Here are a small network's activations along a few directions, averaged over the inputs that share one value of a field.
Values that are neighbours, or in one group, have similar rows; names and order tell nothing.

Other fields vary at random and push rows far along two fixed directions, the same in every table; ignore that.
To show where, the next rows are all for the same value of a field, averaged over different records:
[ 28 -11  -2 -27 -10  -1 -11  29  29   9 -10  44   0 -40  -4 -22  23   9
  16]
[ -5 -12  13  19  32   0  10 -15 -27   6  13 -15  -1  11   2 -18  -7 -25
 -35]
[-12   4  -7 -21  12   2  -6   0  -8  36  15 -11   0   8  55   1   3 -14
  26]
[ -2  -4   2   1  13  -6  -5   1  -7   7   4   8   2  -6   9 -16   5 -15
 -10]
[ 17 -10   8  -5   6  -4  -7  16  12   9   1  19   2 -19  -3 -20   9  -3
  -3]
[-14  -1   7  -5  18   1  -2  -5 -26  34  18 -22   0  16  37  -2  -3 -18
  -3]
[ 18  -6   3 -27  -5   5  -4  21  20  25  -3  31   2 -26  15 -12  21   3
  20]
[  0  15 -14 -49  -5  13 -17  21  15  59  11   2   2  -7  65   2  13   1
  60]

NAD, 18 values:
vov: [ 17 -23   8  61  -6 -20  13 -14 -10 -52 -18  -8  -5 -10 -70 -26   4   2
 -64]
vum: [-19  13 -28  29 -17  -9  12 -19 -12   4  -8 -44  -6  33   7  15 -20   8
  10]
muzi: [-37  25   8 -27   6  13   1 -16 -19  13  26 -36   1  32  60  43 -23  -1
  43]
kori: [-42   9 -13   1  20  -3  -8 -47 -53  46  34 -63   0  43  76   9 -15 -34
   0]
rig: [-17   1  -6  16  -4   9  16 -17 -27 -32  -4 -25  -3  39 -11  34 -24  -1
 -20]
fef: [ -5 -12  25   3  14   9   9   0  -5 -35  12  12   3 -12 -30  -8  -4  -3
 -41]
siko: [ -3   0  10   7  14  13   5   1   9 -50  -5   4  13   0 -36  24 -19   6
 -22]
sos: [ -1  15   8 -31  -1  -4 -17  10  16   7   2  28 -11 -26  12   2   0  -7
  15]
dizu: [ 21 -24  -5  57 -11 -13  15   6  11 -47 -20   8   2  -7 -73 -24   7  18
 -26]
rupov: [ 29   6 -25 -50 -45   8 -26  31  59  36 -25  55   2 -35  13  -9  34  35
  60]
val: [-40  -2   5  25  45   0  11 -52 -57  -8  37 -47   9  42   6  -9 -24 -38
 -58]
nal: [ 14  -1  -4  24 -28  -4   4  10  19 -25 -29   7 -14 -15 -52  17   0  20
  14]
pab: [ -2  17  12 -29   3   8   1  -1   8 -20  15  12  -7   3 -15  23  -4  -2
  -3]
velud: [ 23   5 -13   6 -24 -15   5  33  42 -28 -31  23  -6 -14 -45  29  11  35
  22]
somed: [ 36 -17  -3   1 -29  -2  -9  20  28   8 -31  34  16 -32 -34 -40  24  20
   1]
gimuf: [ -5 -27  25  31  33 -12  18 -18 -41 -12  13 -16   2  16 -23 -23  -7 -23
 -66]
diri: [ -9  38 -26 -19 -18   7 -20   6   9  59  -3 -30 -13  13  73   3   8   5
  74]
pitu: [  9   4  12  10 -13   4  11   0  14 -47 -13  29   8  -6 -35  26 -10  22
  -9]
The values of NAD form a ring.
A walk along NAD starts at diri and steps to its neighbour somed. Put rig, fef, nal, pitu in the order it reaches them.
Answer: fef, pitu, rig, nal
Name the neighbours of kori, in listed order.
Answer: rupov, gimuf
Name the neighbours of dizu, in listed order.
Answer: vov, vum

MIGOG, 14 values:
tased: [  1 -29  25  57  19 -21  15 -33 -39 -35  -6 -22   8  21 -54 -30  -1 -11
 -76]
saket: [-21  21  -9  -4  12  16   8  -1   5   5   5 -31  15  34  38  27 -15  -4
  18]
moto: [-25   9  11  27  20 -11  13 -37 -36  -7  11 -36 -12  27  -1  20 -25 -16
 -34]
moteg: [ -5  -4  -3  38   8 -16   4  -7 -11  -7   2 -28  -9   2 -25 -21   7  -3
 -22]
kanaz: [ 31  -3 -10 -39 -39   4 -17  48  62 -11 -34  65   0 -52 -34   7  25  44
  56]
bokob: [  1   8  -1  -3 -12   6   3   3   6 -15   2   7  -8   0   1   9  -2  13
  12]
repal: [  4  -1  -1  23  -8   0  -1  -8  -3 -26 -16   6   5  -4 -35  13 -14   5
 -19]
tusa: [-27  23 -20 -24   4  11  -7 -20 -21  39  21 -31  -6  40  71  12   0 -13
  24]
nake: [-30   2  18  -3  43   5  -1 -16 -42  13  35 -35   0  33  32   1 -18 -27
 -17]
lufup: [ 30 -44  22  62  20 -18  29   2 -15 -46 -19  18  -1 -10 -74 -30  -6  -6
 -75]
bera: [  7  19  -4 -65 -12  14 -27  28  36  50   8  36  11 -47  66  -2  19   5
  70]
togok: [-17  12 -15 -20  -5   8  -6 -13  -8  43  18 -12   7  18  36   5  -2 -14
  11]
natun: [-16  19 -17 -33 -13  10  -9  11   7  25  21 -13  -4   4  45  34   1   1
  58]
gel: [ 65 -32   3 -15 -36  -7  -5  43  59 -28 -48  76  -5 -67 -66 -46  31  25
  -6]
The values of MIGOG form 3 separate groups.
List the group mates of natun, in the order listed.
Answer: saket, moto, kanaz, bokob, repal
List the group mates of lufup, in the order listed.
Answer: tased, moteg, tusa, togok, gel
